A small network was shown many inputs. Here are its activations along a few directions, one row for each input.
Each table varies a few parts of the input and shows all the possible inputs, shuffled.
Descriptions start from the smaller parts, as in this example, which fits no table here: one of 5 places around a ring, together with either a single point or one of 11 places along a line or (one of 3 separate values, together with one of 4 places along a line).
Shared parts are said once, and a part with two or three values counts as separate values.

Table:
row 1: [ 2.62  2.17  1.13  1.47 -3.56 -0.04 -3.04  2.25  2.29  1.42  2.72 -0.74
  0.96  0.47]
row 2: [-2.58 -2.93 -5.86  1.90 -3.18 -7.07 -0.07 -2.54  0.21 -4.30 -0.17 -3.31
 -2.22  2.64]
row 3: [ 2.49  4.01 -0.16 -0.47  0.69  1.44  2.96  0.65 -1.64  3.70 -0.83  2.64
  1.15  1.74]
row 4: [ 2.43  0.16  0.39 -0.25 -1.89  4.03 -0.28  1.82  1.22  2.58  0.33  3.41
  1.48  2.41]
row 5: [-0.03  2.14 -0.35 -3.15  2.99  2.36  0.93 -2.39 -3.55  0.75 -1.39  0.96
  0.29  0.24]
row 6: [-0.76 -3.31  2.04 -0.53  0.93  3.61  2.01  0.77  3.74  0.24  0.57  3.41
 -0.92 -0.84]
row 7: [-0.73  3.74  1.28 -1.01  2.10 -0.72 -2.09 -0.95 -3.54 -0.74  1.07 -3.01
 -0.44 -1.85]
row 8: [-1.38 -1.82  2.64  0.72  1.77 -0.68 -2.68  0.78 -0.44 -1.51 -0.79 -2.95
  0.79 -4.01]
row 9: [ 1.24  5.29  1.78  2.29  0.34 -1.49 -0.35  3.40 -1.97  2.13  1.20 -1.65
  0.29 -0.66]
row 10: [-1.11 -3.51  1.42 -1.51  2.94  2.81  0.24 -0.98 -0.68  0.29 -3.04  1.09
  1.42 -1.86]
row 11: [-0.13 -0.84  2.14  1.10 -0.98 -0.45 -0.77  1.51  4.57 -1.73  2.64 -1.22
 -1.23 -2.70]
row 12: [-2.07 -5.10 -6.44 -0.55 -2.14 -3.81  3.13 -4.34 -0.22 -2.81 -2.30  1.37
 -1.56  4.42]
The inputs of row 1 and row 4 match in every part but one. If row 7 is changed in the same way as row 1 into row 4, which row does it become? -> row 5
Describe the family of inputs behind these rows. -> one of 2 separate values, together with either a single point or one of 5 places around a ring

Table:
row 13: [ 0.81  0.88  3.53  1.27  0.75  0.87 -3.06  2.47  0.65 -0.62  1.01 -2.33
  1.66 -4.07]
row 14: [ 1.56  1.21  3.49  0.90 -2.38  1.21 -2.73  3.23  2.14  2.02  3.39 -0.07
  1.16  0.05]
row 15: [-2.10 -2.73 -4.33  1.94 -1.80 -6.61 -0.58 -1.16 -1.24 -5.21  0.35 -3.61
 -1.05  0.79]
row 16: [ 0.86  3.40  0.06 -0.82  1.17  2.34  1.34  0.28  0.71  1.30  2.41  2.41
 -2.67  0.35]
row 17: [-2.23 -3.91 -4.33  0.14 -4.14 -5.70 -2.47 -1.49 -1.18 -3.32  0.87 -2.53
 -0.38  2.76]
row 18: [ 1.65  2.40 -0.63  1.42  1.29  1.42  1.94  1.60  0.52  1.90  0.29  2.99
  0.01  0.25]
row 19: [-0.23 -2.27 -3.33 -0.09 -5.49 -4.92 -1.81 -2.51  1.60 -1.55  0.04 -2.41
 -0.40  2.07]
row 20: [-0.54  1.93  1.44 -3.09  3.21  3.11 -1.05 -2.26 -1.69 -0.04  0.23  0.13
 -0.23 -1.53]
row 21: [-3.56 -3.84 -3.10  1.32 -0.27 -5.96  1.68 -1.83 -0.77 -4.22 -0.96 -2.49
 -2.54  1.15]
row 22: [ 1.09 -0.44  4.13 -0.55 -1.46  1.67 -4.45  1.95  0.39  1.39  1.79 -1.24
  2.34 -1.35]
row 23: [-0.41  1.24  3.68  0.96  1.11  0.84  1.57  3.23  2.38  1.16  1.58  0.10
 -0.63 -2.52]
row 24: [ 1.06 -0.16  1.24  1.23  1.82  2.53  1.30  2.15  2.83  1.24  1.16  2.70
  1.32 -1.41]
row 25: [-0.17  3.84  1.41 -0.07  1.55 -0.22  1.88  0.43 -2.84  1.88 -0.80 -1.06
 -0.58 -0.71]
row 26: [ 0.05  1.11  2.00 -0.91  1.58  3.33  0.54  0.69  2.99  0.48  3.18  2.28
 -1.48 -1.35]
row 27: [-0.54 -0.31  2.74 -2.21  2.48  3.79 -1.38 -0.80  1.27 -0.33  1.58  1.18
 -0.54 -2.91]
row 28: [ 1.66  0.18  0.14 -0.33 -0.84  3.37  2.57  1.95  0.05  2.88 -0.99  4.53
  0.08  2.82]
row 29: [-0.83 -0.28  4.41 -0.22  2.05  1.31 -0.30  1.66  0.66  0.37  0.01 -1.00
  0.33 -4.05]
row 30: [ 0.94  0.61 -0.31 -1.57 -0.03  3.14  1.96 -0.39 -2.82  2.62 -2.51  3.08
  1.40  2.95]
row 31: [-1.76 -1.98 -4.05 -0.79 -1.38 -2.62  1.12 -5.06  2.75 -2.94 -0.40 -0.57
 -3.24  1.23]
row 32: [-0.08  4.15 -0.25 -2.15  1.89  2.19  0.79 -1.80 -2.24  0.87  0.68  1.15
 -1.27  0.58]
row 33: [-1.65 -2.06 -2.43  0.97 -1.61 -5.20  2.21 -2.71  2.10 -2.36 -1.91 -2.43
 -2.61  0.30]
row 34: [ 1.89  4.67  1.14  2.36 -0.40 -0.72 -0.23  3.42  0.13  0.94  1.57 -0.96
 -0.35 -0.50]
row 35: [-3.15 -7.16 -5.60 -0.11 -1.85 -1.88  1.39 -2.07 -0.80 -2.96 -2.85  1.16
 -1.11  4.37]
row 36: [ 1.27  5.13  0.65  1.36  0.17 -0.89 -0.85  1.13 -2.92  0.89  0.05 -2.18
  0.72 -0.64]
row 37: [-0.98 -5.35 -4.54 -0.37 -3.13 -1.29  1.94 -3.24  2.16 -1.00 -3.63  1.33
 -1.10  3.51]
row 38: [-2.74 -4.87 -5.80  1.45  0.25 -4.14  1.12 -2.60 -0.38 -3.97 -1.40 -0.20
 -0.92  2.04]
row 39: [-3.45 -3.60 -4.99 -0.48  0.12 -3.39  0.66 -4.16 -0.22 -5.05  0.64 -0.53
 -3.30  2.27]
row 40: [ 0.46  3.67  1.92  0.94  0.73 -0.32  2.35  2.84  0.20  1.78  0.58  0.48
 -1.85 -0.63]
row 41: [-0.67  1.81  3.06 -1.15  2.82  0.54  0.08  0.21 -2.31  0.86 -1.32 -1.88
  0.46 -2.72]
row 42: [ 2.38  3.27  1.52  0.91 -2.61  0.17 -1.79  2.84 -0.03  2.76  2.49  0.14
  0.16  1.81]
row 43: [ 1.04  2.85 -1.00  0.05  2.17  1.17  1.46 -0.37 -2.37  1.79 -1.47  1.65
  1.38  0.44]
row 44: [ 1.34  2.34  2.82  2.44  0.03  0.44 -1.13  4.09  2.37  0.25  2.53 -1.26
  0.71 -2.41]
row 45: [ 0.57 -1.54  1.32 -2.59  1.29  4.02  0.24 -0.62 -2.32  1.71 -3.06  2.21
  2.51  1.05]
row 46: [ 1.00  2.76  2.03 -0.11  1.48  0.18 -2.41  1.23 -2.44  0.06 -0.42 -3.26
  1.98 -2.68]
row 47: [ 1.69  3.55  0.96 -0.33 -2.04  0.09 -2.21  0.55 -3.05  2.63  1.05 -1.17
  1.41  1.80]
row 48: [ 0.73 -1.75  1.92  0.13  2.84  2.98 -0.69  0.48  1.08  0.62 -0.34  1.55
  2.20 -2.98]
row 49: [ 1.14 -2.26  1.92 -0.16 -0.45  4.38  1.73  2.04  2.31  2.28  0.16  4.25
  1.12  0.98]
row 50: [ 0.68 -3.91  2.59 -1.54  0.52  4.87 -0.07  0.44  0.56  1.60 -1.31  2.98
  2.31 -0.44]
row 51: [ 0.53  0.55  0.67 -1.20  3.47  2.21 -0.21 -0.69 -1.94  0.95 -1.92  0.62
  2.63 -1.60]
row 52: [ 1.51  1.22  2.38 -1.54 -0.64  1.00 -3.99  0.37 -2.53  1.77  0.56 -2.12
  2.33 -0.15]
row 53: [-0.08 -1.14 -3.45  1.53 -3.22 -5.91 -0.13 -2.00  1.75 -3.39 -0.61 -3.46
 -0.99 -0.06]
row 54: [-0.74 -3.21 -5.03  1.09 -1.05 -3.38  1.69 -3.53  2.47 -2.04 -2.29 -0.15
 -1.00  1.16]
The inputs of row 17 and row 38 match in every part but one. If row 52 is changed in the same way as row 17 into row 38, which row does it become? -> row 51
The inputs of row 43 and row 30 match in every part but one. If row 48 is changed in the same way as row 43 into row 30, which row does it become? -> row 50
Describe the family of inputs behind these rows. -> one of 6 places along a line, together with either one of 2 separate values or one of 5 places around a ring
A walk changes only the place on the line of 6. It starts at row 28 and steps to row 18. List the rest of the walk in order. -> row 16, row 40, row 34, row 42
Change only the choice among 2 separate values in row 54. List by row number the other rows that result. -> row 38
Change only the place on the line of 6 in row 53. List by row number the other rows that result. -> row 19, row 31, row 33, row 37, row 54
